These are the activations of a small neural network, seen along a few directions. Each row is one input.
In each table, some parts of the input vary, and every possible input appears once, in random order.
A made-up example of a description, with smaller parts first: one of 2 separate values, together with either a single point or one of 9 places along a line or (one of 4 places along a line, together with one of 5 places around a ring).
Shared parts are said once, and a part with two or three values counts as separate values.

Other details of the inputs vary at random and push rows far along two fixed directions, the same in every table; ignore that.

Rows:
x1: [ -3  11   1  19   4 -10   5 -14   3 -13   2 -23  24]
x2: [  4   6 -22   6  -6  -1   7  -2   8   2  -3 -10 -22]
x3: [-14   5  16   7  -3  -5 -13  -8  -8   0  -8  -3  -3]
x4: [ 34   5  22  -8  25  38  10   5 -17 -27  16   0  -3]
x5: [-36   7 -15  19 -24 -19 -18 -14 -10  -8 -10 -39 -26]
x6: [  6 -12  19 -20 -10 -30   5  18  38  28  -3  27  20]
x7: [-16  10  -6   9 -25 -37 -13 -19 -13 -19 -28 -42 -28]
x8: [-17   6  15  -2   1  -5 -13  -4  -1  -7  -4  -9  -2]
x9: [-10   7  14  -5  -2   2  -5 -14   1  -1   3 -21   4]
x10: [ 20   6  24   2  28  41   4  -6 -29 -13  21  10   4]
x11: [ 29  -2  14   6  33  19  12  14 -28 -25  18  13 -17]
x12: [  9  -1   6   3  -3 -15 -12  -2  -7  -3 -14  -8  -8]
x13: [ -2   3   0  -1 -17   2 -11   9   6 -12  -8  -9 -10]
x14: [ 33  -1   2   2  20  33  -8  16 -28 -21  14  20  -7]
x15: [  6 -28   7 -11  -7 -35  17  13  30  30  -3  28  19]
x16: [ -9 -14  11  -9   2 -39   8   9  24  41  13  30  17]
x17: [  6  11 -22  -3  -9  -5   2  -8   2  -1  -6  -3 -17]
x18: [-32   7  -4  10 -19 -10  -5 -22 -13  -8 -23 -60  -6]
x19: [ -1   3   6   0   1  -6 -11 -19 -11   9   1 -16   5]
x20: [  9 -10  14   6  38  29   8   4 -32 -23  19  18  -2]
x21: [-31  17 -18  33 -23 -20 -17 -13  -1 -27 -18 -42   3]
x22: [  4 -29  -6  -9 -18 -25  12  19  31  31   2  31  19]
x23: [ 29   2   0  -2  19  25   3  14 -32 -27  21  22 -12]
x24: [-32   8   0   6 -16  -9 -13 -26  -2 -12 -22 -58 -10]
x25: [ 36   8 -11  -1  25  40   0   6 -17 -15  10  19 -12]
x26: [ 28   2  10   5  13  41  -2  17 -24 -24  11  23  -9]
x27: [-40  -4 -17  18 -26 -13 -15 -17 -10 -13 -18 -37 -18]
x28: [ -8  12  -7   6 -27 -29  -5 -30 -12 -13 -22 -54 -23]
x29: [  5 -19  10 -15  -8 -31  16  25  29  31  -9  24  26]
x30: [-30  17  -6  32 -12 -30 -13 -18  -2 -28 -25 -46   3]
x31: [-10 -10   8 -10 -18 -17  -6  11  26  42   7  39  25]
x32: [  3   2  14   5 -10  -7  -6  -1  -3  -7 -18  -6 -10]
x33: [ -9  -5 -14 -10  -3 -21  11   4  36  48  15  32  12]
x34: [ -4  -5  -9   4 -16   1   0  17  -4  -9 -14 -12  -3]
x35: [  4  11 -12   3 -15  10  -3  -6  10   1 -16  -3 -15]
x36: [ 10  15  -1  -6  29  50   0   3 -11 -18  21  19  -7]
x37: [ 37  -1  12   4  31  27  20   4 -27 -20  24   0 -12]
x38: [ 23  -4   5  -2  21  42   1  24 -16 -32  10  15  -7]
x39: [-20  11 -30  12 -29  -3  -4  -9   3 -14 -38 -50 -24]
x40: [ -3  -3 -13 -15  -5 -17  -4   0  32  49   7  35  21]
x41: [-20   4 -18  19 -32 -22 -12  -7  -6 -15 -20 -45 -34]
x42: [  0   4 -18  -3  -6  11   0   2  18  -7 -16 -11 -12]
x43: [ 28  12  -3  -6  22  48   5  11  -6 -25  12  15 -13]
x44: [-10  -7  -9 -21  -1  -6   6  10  44  39   5  34  24]
x45: [ 22   7  13  -5  34  25   9 -10 -37 -16  30  11   1]
x46: [ 17   2  17   2  37  25 -10   3 -34 -15  18  20   0]
x47: [ -7  -9  10 -18  -2 -42   3   3  18  37  11  35  22]
x48: [-13  -7 -14 -16  -7 -10  13  13  34  44   2  29  27]
x49: [ -4   8  -5  10 -25 -21 -15 -28  -9  -7 -28 -57 -18]
x50: [  9  -1 -11   4  33  46  12   0 -20 -17  21  21  -7]
x51: [ 19   2  14   4  37  30  14  -4 -31 -13  32   4  -4]
x52: [ 12   5   2  -1  25  28  -4   6 -37 -21  29  27  -5]
x53: [-16 -16  -1 -13 -13 -18   6  23  24  38   5  30  32]
x54: [-39   6  -2  13 -17 -18 -12 -12 -14 -14 -30 -47 -11]
x55: [  6  -4   3  -1  -7  -1  13   0  -4  -4 -13 -28   3]
x56: [  5 -19  13 -19  -5 -29   8  21  39  27  -8  26  22]
x57: [ -3   4 -17   4  -2 -22  12   6  46  30   8  30  42]
x58: [-16 -16   2 -17 -10 -17  -3  18  34  34   6  32  28]
x59: [ 16  -9  13   3  36  36  16  -6 -31 -18  25   6   4]
x60: [ 15   2   4   3  26  35 -14   8 -33 -14  23  24  -1]
x61: [-38  13  -6   9 -29  -7 -28 -13  -2 -16 -17 -39 -18]
x62: [-39   7   1   9 -14 -16 -20 -16  -3 -18 -29 -45 -16]
x63: [ 33  -3  16  -7  30  39  13   8 -16 -28  11  -1  -1]
x64: [ 13 -28   6 -14  -9 -28  25   3  32  37   3  16  25]
x65: [ 17 -11  18 -15 -16 -23  13   3  33  41  -1  21  25]
x66: [-11  14 -20  -3  -2  -3  -4 -16  -3   5   3   2 -11]
x67: [  3  -5 -23   5  -6   7   9  -4   7  -5 -10  -7 -14]
x68: [ -7   0  -5 -13 -12  -9   2   1  37  47   4  38  20]
Each input here is: one of 4 places along a line, together with either a single point or (one of 2 separate values, together with one of 8 places around a ring).
The inputs of x67 and x22 match in every part but the place on the line of 4. If x40 is changed in the same way as x67 into x22, which row does it become?
> x60
The inputs of x17 and x7 match in every part but the place on the line of 4. If x42 is changed in the same way as x17 into x7, which row does it become?
> x56
A walk changes only the place on the line of 4. It starts at x49 and steps to x12. List the rest of the walk in order.
> x14, x25
Change only the choice among 2 separate values in x35. List by row number the other rows that result.
> x68
Change only the choice among 2 separate values in x46. List by row number the other rows that result.
> x12
Change only the place on the ring of 8 in x52. List by row number the other rows that result.
> x5, x27, x31, x53, x58, x60, x61

Rows:
x69: [ -7  -7 -10  -6   1  -7   4   4   8  14   7   5   4]
x70: [  3  -8   0  -4 -12   2   1   8  13  13  -5   6   5]
x71: [ -5  -5   2   1  -1  -8   4  -4  -9 -14  -4 -17  -9]
x72: [  4  -2   5   3  -9   6  -3   1  -5  -9  -6 -15  -5]
x73: [ 1 12 -4  6  2  6  6 -9 -1 -6  6 -8 -3]
x74: [ 13   3  -2   6   0   3   5   0   1 -11  -4 -12  -6]
x75: [  3   3 -12  -5   1  -5   3   0  17  12   4   4   9]
x76: [  5   5  -2   9   8   4   2 -14  -3  -5   1  -6   1]
x77: [ -1   1  -5 -12  -5  -4  -2   1   9  14  -4  16  -3]
x78: [ -1  -6  -1   5  -4  -3   4   1  -6  -9  -5 -16 -13]
x79: [ -4   1   5   8  -1   2  -5   6  -1 -15  -7  -9  -5]
x80: [ -7   5   8   7   7  -1  -5   2 -12  -9  -4  -7   5]
x81: [ 48   1  17  -6  52  42  22  19 -25 -12  34  42  18]
x82: [  6   8 -13   1   3  11   6  -4   0  -8  -5   0  -3]
x83: [ -1  -3   7  -4   1 -11  -5  -9   6  16   3  11   3]
x84: [ -5  -5  10  -5  -1 -14   0   8  11   0  -1   8  12]
x85: [ -4  11   3   0   0   5  -5  -8  -7  -3   6  -4 -12]
x86: [ -7   2  -2   9  -1   9  -6   7   0 -12 -10  -4  -7]
x87: [ -2  -9   4  -3   2 -16   9   3  -2  15   1   3   9]
x88: [-5  0  4 -5 -9 -1  2 -1  9 15  8  5 11]
x89: [ -6 -12   1   1   3 -12   6  -6   4  15   5   7   7]
x90: [-11   0  -5  -3   1  -5  -6   8  14   8   3   9  11]
x91: [10 -2 -7  0 -5 -3  8  5 19 10 -5  6  3]
x92: [ -4  -5  -8   7  -4   4   3   2  -4  -6  -8 -11 -15]
x93: [ -3  -1   4   6  -1   8  -6 -13  -9  -3  -1  -9   2]
x94: [-9 -4 -1 -3 -2 -8 10 -1  7 15 11  6  4]
x95: [-3  2 -7 -2 -7 15 -3 -2 -6 -6 -7 -4 -3]
x96: [  3  -8  10 -10  -8  -9   2   3   8   6   0   3  12]
x97: [-3 -4 -5 -9 -6  1 -4  3 10 14  4  4 11]
x98: [-11   6  -7   3   2  10  -5   3  -3 -12  -8   2  -2]
x99: [ -6  -8 -10  -7  -3  -5   9   4   7  12  -2  11   2]
x100: [  3   3   8  -5   0  -4  -5  -5  -8 -12  -4  -8 -12]
x101: [  1   1   8   2  -1   3  -3  -2 -15  -3  -4 -13   5]
x102: [-15  10   2   8   1   6  -5  -3  -4 -10   4  -6  -2]
x103: [ -1   7  -6  -4   4   6 -11  -4  -5  -3   2  -4 -12]
x104: [  5   3   0   1  -2   8  -6   1  -3  -4  -7  -2 -18]
x105: [  8   4   1   1   2  -3   5  -5  -2 -15  -3 -13  -2]
x106: [  7   2   6  -1  -2   1  -5   0  -5  -7  -5  -7 -16]
x107: [  5  -2 -13   9 -14 -22  -9   9  -3   7   8  23   3]
x108: [-10  -4   6   4   3  -9  -4  -3   9   9   2  11  14]
x109: [  4   6   9  -2   6  -2  -5  -4 -15  -2  -2  -5  -6]
What do these inputs look like to the network?
> either a single point or (one of 5 separate values, together with one of 8 places around a ring)
Change only the place on the ring of 8 in x70. List by row number the other rows that result.
> x72, x88, x93, x95, x96, x97, x101
Change only the place on the ring of 8 in x100. List by row number the other rows that result.
> x77, x83, x85, x103, x104, x106, x109

Rows:
x110: [ -1   3 -13   1  -5  -2  -3  -2   8   7  -4   5  -8]
x111: [  7   8  12   7  15  20  -9  -4 -37 -31   5 -13 -15]
x112: [-27  -3   0   4 -22 -40  -8  -8  12  10 -19 -26   3]
x113: [ 21 -12  20 -11  23   2  15  19  10  20  28  45  36]
x114: [ 17 -15   6 -14  11  11  10  26  16  20  19  54  16]
x115: [-10  -1   4   1 -11 -28  -4 -12   7  14  -7  -7   2]
x116: [-16  -1 -14   0 -16 -14  -4   2  15   5 -13  -3  -2]
x117: [  6  12  -9  13  11  33  -4   0 -20 -33   3  -7 -13]
x118: [  5  10  -8   8  14  40  -4  -2 -21 -28   0 -10 -15]
x119: [ -5   5 -11  -3  -4   4   0  -3  13   6   0  -1  -3]
x120: [-6  2  8 -2  1 -9  3 -9  3  5  3 -7  6]
x121: [-11   1 -20   0 -17 -11  -1  -6  13  16  -6  -8  -4]
x122: [ 22 -14  15 -15  22   1  20  11   5  25  31  45  29]
x123: [ 11  -9  11  -3  -4 -14   6  -2   4   0  -6 -12   2]
x124: [ 22   8  -5   6   9  31   7   4 -19 -31  -5 -13 -22]
x125: [-15  -2   6  -1 -11 -19  -3 -10   9  13 -10 -14  12]
x126: [  8  11  -8   5  10  33 -10   1 -27 -30   2  -6 -23]
x127: [-26  -5   5   5 -27 -37 -12  -7  10  12 -19 -24  -2]
The inputs of x116 and x112 match in every part but one. If x124 is changed in the same way as x116 into x112, which row does it become?
> x123
What do these inputs look like to the network?
> one of 2 separate values, together with either a single point or one of 8 places around a ring
Change only the choice among 2 separate values in x110. List by row number the other rows that result.
> x115
